A small network was shown many inputs. Here are its activations along a few directions, one row for each input.
Each table varies a few parts of the input and shows all the possible inputs, shuffled.
A made-up example of a description, with smaller parts first: one of 4 places along a line, together with either a single point or one of 11 places around a ring or (one of 3 separate values, together with one of 5 places around a ring).
Shared parts are said once, and a part with two or three values counts as separate values.
In the rows, 128 means zero.

A family of inputs:
r1: [126  96 122  80  89 108 109 104 132 133 102]
r2: [142 122 148 129  94 140 151 134 107 111 113]
r3: [116 149 140 145 107  93 150  95 115 108 125]
r4: [ 96 152 141 167 144 113 156 115 121 128 152]
r5: [114 114 145  92 124 135 139  98 118 120 103]
r6: [ 97 113 132 123 172 148 102 155 163 150 133]
r7: [128 138 157 140 142 163 152 150 122 138 131]
r8: [238 138  19  98 190 168  93 136  86  98 148]
r9: [ 95 148 123 174 150 109 120 142 160 143 162]
r10: [ 97 110 144 122 165 148 140 128 119 131 124]
r11: [122 133 141 148 146 152 112 180 158 150 149]
r12: [166 117 136 116  72 114 118 126 132 130 103]
r13: [126 133 116 130  69  74 121 101 130 123 119]
Describe the family of inputs behind these rows.
Answer: either a single point or (one of 3 separate values, together with one of 4 places along a line)
Which other rows does r6 become when the place on the line of 4 takes its other values? List them by row number.
Answer: r1, r5, r10

A family of inputs:
r14: [147 153 113 146 163 143 138 114 113 109 135]
r15: [129 123 111 134 185 149 130 140  96 108 136]
r16: [ 37 139 197 162 115 125 159 128 137 145 143]
r17: [133 117  87 134 171 125 104 137 134 135 157]
r18: [116 104 125  79 101 117 165  92 116 119 111]
r19: [145 113 146 109 163 186 123 166 126 134 121]
r20: [155 149 118 154 110 136 154 119 105 108 121]
r21: [ 46 137 184 158 108  93 127 136 164 165 151]
r22: [161 131 100 162 103 106 121 135 134 112 130]
r23: [150 111 134 106 151 165  78 181 138 142 131]
r24: [129 103 122  81  96  95 121  96 150 122 113]
r25: [146 137 139 106  93 125 151 113 102 134  89]
r26: [156 154  96 142 157 115 109 122 144 126 145]
r27: [142 121 119 119  75 113 111 112 133 134 108]
Changing only one part turns r27 into r25. The same change can be made to r23. Which row results?
Answer: r19
Describe the family of inputs behind these rows.
Answer: one of 2 separate values, together with either a single point or one of 6 places along a line
Which other rows does r17 become when the choice among 2 separate values takes its other values? List them by row number.
Answer: r15

A family of inputs:
r28: [200 106  91 128 138 159  94 184 146 123 130]
r29: [ 76 107 202 150  97 130 156 149 108 142 109]
r30: [ 84 120 163 142  86  70 100 119 149 133  90]
r31: [197 155  82 111 118 146  90 136 143 143 110]
r32: [ 94 116  90 116 192 119  87 125 143 136 147]
r33: [138 109  85 113  78 101 128 101 143 125 138]
r34: [168 133  81 101 107 103  99 104 116 153 125]
r35: [109 129 161 103  93 100 160  90 124  91 107]
r36: [ 91 162 161 109 174 161 151 108 147 147 147]
r37: [ 95 137 195 143 126 173 170 147 150 154 151]
r38: [ 78 108 174 162  89  95 121 164 146 161 112]
r39: [136 113 115 100  83 134 163  86 106 104 135]
r40: [ 89 162 133 121 167 132 112 126 184 163 152]
r41: [141 177  82 224 147  89 137 137 120 111 167]
r42: [196 159 111 100 125 177 126 117 107 121 105]
r43: [ 96 138 170 156 115 141 131 169 188 169 154]
r44: [107 132 132 116  82  72 121 114 159 107 113]
r45: [145 179 115 207 155 117 173 114  83  95 165]
r46: [146  75 106 109 179 159 131 152  87 102 121]
r47: [ 99 116 119 102 203 146 130 111 106 119 137]
r48: [168 134 112  89 113 131 134  80  77 135 123]
r49: [ 79 123 194 131  89  98 136 105 106 115  85]
r50: [142  74  79 124 168 131  90 172 125 115 128]
r51: [197 107 119 115 146 188 135 161 108 108 122]
Describe the family of inputs behind these rows.
Answer: one of 2 separate values, together with either a single point or one of 11 places around a ring
Changing only the choice among 2 separate values turns r28 into r51. The same change can be made to r32. Which row results?
Answer: r47
